A small network was trained on invented records. Each row is its activation on one of them, seen along a few directions.
Each row is followed by the record's values for the fields V, Y, W, K, D, J, F.
The largest differences between rows may come from other fields.
(in the rows, 500 means zero)
Random noise pushes rows far along 4 fixed directions. That doesn't count. These rows show it; they differ only by the noise:
581; 456; 570; 288; 448; 388; 511; 356; 475; 473; 413; 426; 416; 597; 515; 578; 587; 556; 445; 587
622; 426; 527; 352; 453; 510; 538; 357; 519; 442; 515; 431; 453; 521; 546; 446; 548; 526; 460; 579
558; 484; 556; 381; 508; 478; 522; 393; 547; 424; 443; 454; 390; 560; 470; 609; 599; 593; 469; 560
659; 315; 405; 502; 296; 329; 430; 366; 418; 540; 626; 500; 496; 650; 549; 590; 638; 504; 373; 721
541; 502; 426; 499; 473; 611; 488; 450; 452; 480; 545; 473; 544; 458; 524; 451; 464; 434; 568; 477
503; 555; 596; 369; 582; 513; 535; 421; 580; 393; 372; 453; 351; 544; 423; 669; 597; 628; 507; 502

606; 497; 372; 567; 436; 647; 505; 497; 505; 489; 646; 423; 626; 461; 629; 227; 400; 479; 539; 523 | V is v5, Y is y2, W is w2, K is k4, D is d1, J is j1, F is f2
510; 343; 465; 677; 369; 372; 455; 577; 490; 610; 640; 608; 551; 559; 535; 501; 501; 467; 385; 567 | V is v6, Y is y2, W is w1, K is k5, D is d1, J is j2, F is f1
492; 511; 618; 342; 445; 397; 525; 555; 477; 591; 404; 433; 564; 531; 598; 294; 347; 514; 465; 448 | V is v6, Y is y2, W is w1, K is k2, D is d1, J is j1, F is f2
552; 543; 517; 431; 522; 527; 522; 457; 551; 448; 448; 437; 460; 540; 510; 506; 521; 593; 504; 519 | V is v4, Y is y1, W is w1, K is k4, D is d1, J is j1, F is f2
509; 688; 530; 278; 559; 507; 530; 460; 494; 495; 320; 335; 480; 512; 513; 446; 456; 584; 605; 443 | V is v3, Y is y1, W is w2, K is k3, D is d1, J is j2, F is f2
393; 858; 375; 358; 561; 635; 437; 582; 250; 591; 295; 313; 682; 426; 541; 379; 227; 383; 833; 267 | V is v3, Y is y1, W is w2, K is k3, D is d1, J is j1, F is f1
545; 450; 599; 392; 567; 460; 557; 372; 583; 404; 445; 503; 358; 500; 442; 629; 638; 551; 434; 554 | V is v4, Y is y1, W is w2, K is k1, D is d2, J is j1, F is f2
619; 607; 407; 507; 464; 493; 475; 564; 600; 470; 551; 355; 497; 633; 537; 451; 511; 788; 496; 643 | V is v3, Y is y1, W is w2, K is k3, D is d1, J is j1, F is f2
652; 346; 369; 643; 423; 637; 521; 427; 538; 468; 742; 550; 561; 426; 564; 318; 494; 421; 465; 594 | V is v4, Y is y2, W is w1, K is k3, D is d2, J is j1, F is f1
541; 487; 418; 338; 356; 364; 432; 382; 253; 626; 445; 432; 599; 545; 573; 478; 497; 313; 549; 530 | V is v7, Y is y1, W is w1, K is k5, D is d1, J is j2, F is f2
556; 365; 599; 474; 517; 501; 564; 398; 627; 386; 546; 535; 386; 505; 487; 522; 633; 552; 380; 584 | V is v5, Y is y2, W is w2, K is k4, D is d2, J is j2, F is f1
572; 553; 383; 592; 422; 457; 443; 572; 505; 521; 604; 425; 535; 621; 533; 478; 520; 659; 486; 627 | V is v1, Y is y2, W is w2, K is k1, D is d1, J is j1, F is f2
532; 530; 546; 428; 540; 515; 531; 417; 579; 404; 443; 457; 359; 557; 432; 669; 675; 604; 495; 556 | V is v7, Y is y1, W is w2, K is k2, D is d1, J is j2, F is f2
589; 402; 465; 474; 454; 475; 520; 356; 503; 492; 544; 527; 463; 502; 505; 524; 600; 441; 457; 578 | V is v4, Y is y2, W is w2, K is k5, D is d2, J is j2, F is f2
506; 507; 340; 713; 430; 383; 363; 529; 445; 529; 560; 553; 466; 648; 401; 834; 655; 586; 493; 625 | V is v7, Y is y1, W is w1, K is k1, D is d1, J is j1, F is f2
552; 390; 614; 435; 505; 447; 556; 427; 615; 410; 520; 534; 383; 539; 477; 527; 610; 584; 371; 594 | V is v7, Y is y2, W is w2, K is k4, D is d2, J is j1, F is f2
428; 489; 392; 725; 502; 600; 447; 580; 480; 480; 611; 611; 499; 486; 425; 681; 566; 454; 547; 488 | V is v7, Y is y2, W is w1, K is k5, D is d2, J is j2, F is f1
467; 530; 340; 724; 485; 513; 411; 579; 467; 526; 580; 560; 536; 532; 437; 666; 532; 529; 540; 528 | V is v3, Y is y1, W is w2, K is k3, D is d2, J is j2, F is f1
543; 648; 532; 457; 588; 515; 523; 541; 667; 416; 424; 375; 416; 568; 466; 505; 510; 799; 512; 540 | V is v3, Y is y1, W is w2, K is k3, D is d1, J is j1, F is f2
485; 581; 654; 337; 664; 639; 622; 473; 645; 406; 408; 438; 432; 358; 491; 356; 428; 536; 544; 374 | V is v2, Y is y1, W is w2, K is k1, D is d1, J is j2, F is f1
470; 494; 420; 660; 546; 596; 479; 487; 473; 466; 570; 589; 484; 421; 422; 624; 538; 392; 572; 465 | V is v4, Y is y2, W is w2, K is k1, D is d2, J is j1, F is f1
417; 627; 474; 506; 514; 451; 454; 593; 440; 525; 433; 478; 498; 578; 455; 631; 509; 565; 550; 495 | V is v1, Y is y2, W is w2, K is k1, D is d2, J is j1, F is f2
541; 417; 532; 535; 553; 694; 587; 489; 628; 422; 626; 546; 536; 340; 535; 254; 429; 431; 474; 452 | V is v2, Y is y1, W is w2, K is k1, D is d2, J is j1, F is f2
580; 515; 581; 236; 557; 652; 610; 365; 544; 386; 442; 380; 436; 412; 554; 354; 491; 502; 556; 482 | V is v7, Y is y1, W is w1, K is k1, D is d2, J is j2, F is f1
405; 681; 584; 364; 525; 318; 447; 580; 427; 569; 278; 400; 471; 634; 465; 616; 471; 632; 537; 460 | V is v1, Y is y2, W is w2, K is k1, D is d1, J is j1, F is f2
391; 595; 540; 475; 609; 672; 536; 552; 491; 459; 445; 519; 541; 358; 479; 396; 378; 401; 617; 325 | V is v7, Y is y1, W is w2, K is k1, D is d2, J is j1, F is f2
402; 696; 384; 669; 646; 740; 466; 575; 486; 453; 484; 503; 552; 362; 411; 568; 423; 445; 707; 323 | V is v4, Y is y1, W is w2, K is k2, D is d1, J is j1, F is f2
512; 522; 430; 652; 579; 760; 556; 548; 617; 388; 668; 527; 489; 387; 478; 417; 506; 524; 557; 487 | V is v1, Y is y2, W is w2, K is k1, D is d2, J is j2, F is f1
520; 483; 531; 363; 510; 386; 499; 400; 463; 499; 433; 498; 442; 519; 474; 617; 587; 505; 467; 558 | V is v2, Y is y1, W is w2, K is k1, D is d2, J is j2, F is f1
472; 446; 353; 640; 373; 454; 396; 549; 315; 616; 612; 575; 651; 503; 534; 478; 437; 322; 527; 504 | V is v7, Y is y2, W is w2, K is k1, D is d2, J is j1, F is f2
548; 450; 282; 734; 334; 326; 324; 541; 382; 616; 648; 557; 601; 644; 480; 662; 574; 510; 446; 655 | V is v2, Y is y1, W is w2, K is k1, D is d1, J is j1, F is f2
469; 665; 467; 449; 532; 454; 456; 531; 430; 523; 400; 399; 490; 564; 473; 595; 492; 589; 588; 485 | V is v1, Y is y2, W is w2, K is k1, D is d1, J is j2, F is f1
329; 504; 621; 603; 607; 464; 521; 572; 591; 485; 404; 651; 376; 505; 345; 771; 612; 493; 461; 412 | V is v6, Y is y2, W is w1, K is k5, D is d2, J is j2, F is f2
475; 378; 544; 460; 319; 185; 411; 544; 344; 674; 447; 544; 571; 664; 552; 561; 492; 438; 357; 564 | V is v6, Y is y2, W is w1, K is k2, D is d2, J is j1, F is f2
489; 498; 471; 427; 491; 576; 521; 444; 382; 533; 479; 511; 566; 407; 548; 412; 428; 295; 590; 426 | V is v4, Y is y1, W is w1, K is k5, D is d2, J is j1, F is f1
604; 265; 558; 449; 374; 248; 487; 362; 509; 491; 571; 567; 373; 649; 487; 676; 725; 551; 286; 736 | V is v7, Y is y2, W is w2, K is k1, D is d2, J is j2, F is f1
619; 473; 245; 682; 412; 653; 454; 520; 480; 497; 742; 482; 617; 471; 570; 378; 480; 490; 549; 596 | V is v3, Y is y1, W is w2, K is k3, D is d2, J is j2, F is f1
403; 624; 490; 434; 533; 534; 468; 529; 404; 484; 369; 472; 498; 532; 466; 647; 517; 477; 606; 437 | V is v7, Y is y1, W is w1, K is k4, D is d2, J is j1, F is f2
482; 436; 454; 506; 443; 441; 455; 429; 375; 539; 483; 568; 511; 516; 483; 639; 536; 376; 502; 497 | V is v4, Y is y2, W is w2, K is k4, D is d2, J is j2, F is f1
536; 419; 471; 417; 448; 520; 498; 366; 354; 524; 516; 501; 558; 421; 551; 444; 478; 292; 529; 478 | V is v4, Y is y2, W is w2, K is k2, D is d2, J is j2, F is f1
597; 406; 340; 524; 423; 726; 517; 403; 377; 513; 694; 498; 665; 314; 624; 191; 365; 232; 602; 465 | V is v7, Y is y2, W is w2, K is k5, D is d2, J is j2, F is f1
524; 306; 683; 374; 473; 446; 603; 436; 573; 492; 510; 567; 449; 464; 559; 370; 501; 438; 357; 512 | V is v6, Y is y2, W is w1, K is k4, D is d2, J is j2, F is f1
647; 493; 384; 609; 523; 758; 547; 463; 636; 387; 695; 446; 521; 399; 542; 270; 461; 568; 547; 541 | V is v7, Y is y2, W is w2, K is k5, D is d1, J is j1, F is f2
386; 526; 502; 588; 579; 529; 492; 475; 510; 444; 432; 602; 412; 505; 376; 788; 649; 436; 523; 448 | V is v5, Y is y2, W is w2, K is k4, D is d2, J is j2, F is f2
322; 702; 427; 590; 578; 574; 412; 594; 338; 566; 354; 527; 578; 439; 418; 654; 383; 378; 705; 281 | V is v4, Y is y2, W is w1, K is k2, D is d1, J is j2, F is f1

Here are new rows. What are their fields?
394; 474; 590; 585; 479; 278; 450; 637; 520; 586; 419; 587; 454; 638; 436; 702; 541; 602; 384; 519 | V is v6, Y is y2, W is w1, K is k2, D is d2, J is j1, F is f2
497; 419; 541; 411; 439; 371; 491; 475; 422; 575; 478; 527; 547; 505; 536; 461; 476; 394; 427; 510 | V is v2, Y is y1, W is w2, K is k1, D is d2, J is j1, F is f2
436; 377; 559; 537; 433; 357; 483; 544; 459; 593; 498; 617; 505; 543; 500; 579; 504; 425; 405; 501 | V is v6, Y is y2, W is w1, K is k5, D is d2, J is j2, F is f1
486; 606; 637; 312; 620; 412; 540; 441; 582; 437; 325; 417; 359; 547; 435; 632; 576; 659; 494; 506 | V is v2, Y is y1, W is w2, K is k1, D is d1, J is j2, F is f1
464; 531; 419; 835; 698; 728; 529; 530; 758; 316; 651; 641; 357; 388; 293; 737; 693; 598; 519; 502 | V is v2, Y is y1, W is w2, K is k1, D is d2, J is j2, F is f2
539; 583; 446; 504; 500; 505; 484; 518; 493; 506; 517; 412; 512; 534; 519; 467; 485; 586; 543; 528 | V is v1, Y is y2, W is w2, K is k1, D is d1, J is j2, F is f1
606; 503; 505; 393; 534; 521; 542; 371; 543; 431; 523; 435; 431; 466; 491; 482; 570; 530; 503; 576 | V is v2, Y is y1, W is w2, K is k1, D is d1, J is j1, F is f1
444; 704; 569; 360; 631; 669; 567; 551; 523; 453; 386; 369; 513; 405; 526; 324; 358; 542; 652; 346 | V is v1, Y is y2, W is w2, K is k1, D is d1, J is j2, F is f1
516; 581; 419; 390; 467; 582; 486; 436; 319; 559; 448; 413; 628; 430; 582; 335; 344; 325; 654; 399 | V is v4, Y is y2, W is w2, K is k3, D is d1, J is j1, F is f1
432; 523; 211; 771; 368; 496; 328; 614; 238; 670; 628; 571; 731; 501; 520; 558; 403; 302; 616; 469 | V is v3, Y is y1, W is w2, K is k3, D is d2, J is j2, F is f1
479; 678; 433; 474; 594; 607; 492; 538; 527; 439; 429; 421; 466; 501; 449; 593; 504; 625; 618; 472 | V is v3, Y is y1, W is w2, K is k3, D is d2, J is j2, F is f1
482; 494; 598; 542; 570; 601; 580; 586; 660; 470; 531; 517; 479; 437; 514; 363; 425; 571; 474; 433 | V is v6, Y is y2, W is w1, K is k5, D is d1, J is j2, F is f1
573; 449; 510; 417; 473; 520; 542; 416; 515; 458; 520; 462; 509; 499; 572; 367; 491; 489; 464; 542 | V is v5, Y is y2, W is w2, K is k4, D is d2, J is j1, F is f2
537; 540; 563; 501; 611; 678; 588; 494; 661; 381; 549; 442; 430; 405; 496; 366; 493; 598; 529; 468 | V is v1, Y is y2, W is w2, K is k1, D is d1, J is j2, F is f1
386; 766; 397; 522; 561; 567; 427; 636; 390; 570; 365; 418; 595; 492; 481; 529; 338; 525; 710; 345 | V is v3, Y is y1, W is w2, K is k3, D is d1, J is j2, F is f1
546; 565; 425; 499; 460; 551; 471; 512; 479; 472; 514; 421; 523; 564; 536; 493; 513; 576; 549; 547 | V is v7, Y is y1, W is w1, K is k4, D is d1, J is j1, F is f2
497; 490; 557; 308; 509; 407; 511; 369; 416; 504; 347; 488; 443; 528; 484; 645; 577; 449; 502; 509 | V is v4, Y is y1, W is w1, K is k3, D is d2, J is j2, F is f1
519; 453; 658; 394; 530; 314; 532; 439; 624; 428; 403; 482; 326; 652; 455; 656; 670; 699; 347; 627 | V is v5, Y is y2, W is w2, K is k4, D is d2, J is j1, F is f2
680; 285; 267; 663; 252; 489; 448; 456; 367; 578; 858; 528; 649; 525; 641; 305; 528; 342; 427; 718 | V is v1, Y is y2, W is w2, K is k1, D is d2, J is j1, F is f1
439; 639; 253; 782; 399; 356; 295; 675; 354; 639; 529; 500; 619; 670; 448; 735; 491; 599; 570; 552 | V is v3, Y is y1, W is w2, K is k3, D is d1, J is j1, F is f2
552; 452; 568; 422; 517; 421; 539; 465; 598; 468; 503; 492; 446; 515; 501; 471; 547; 600; 403; 579 | V is v2, Y is y1, W is w2, K is k1, D is d2, J is j1, F is f2
416; 669; 435; 423; 522; 509; 441; 544; 347; 564; 362; 433; 574; 492; 490; 545; 398; 457; 649; 394 | V is v3, Y is y1, W is w2, K is k3, D is d2, J is j2, F is f1
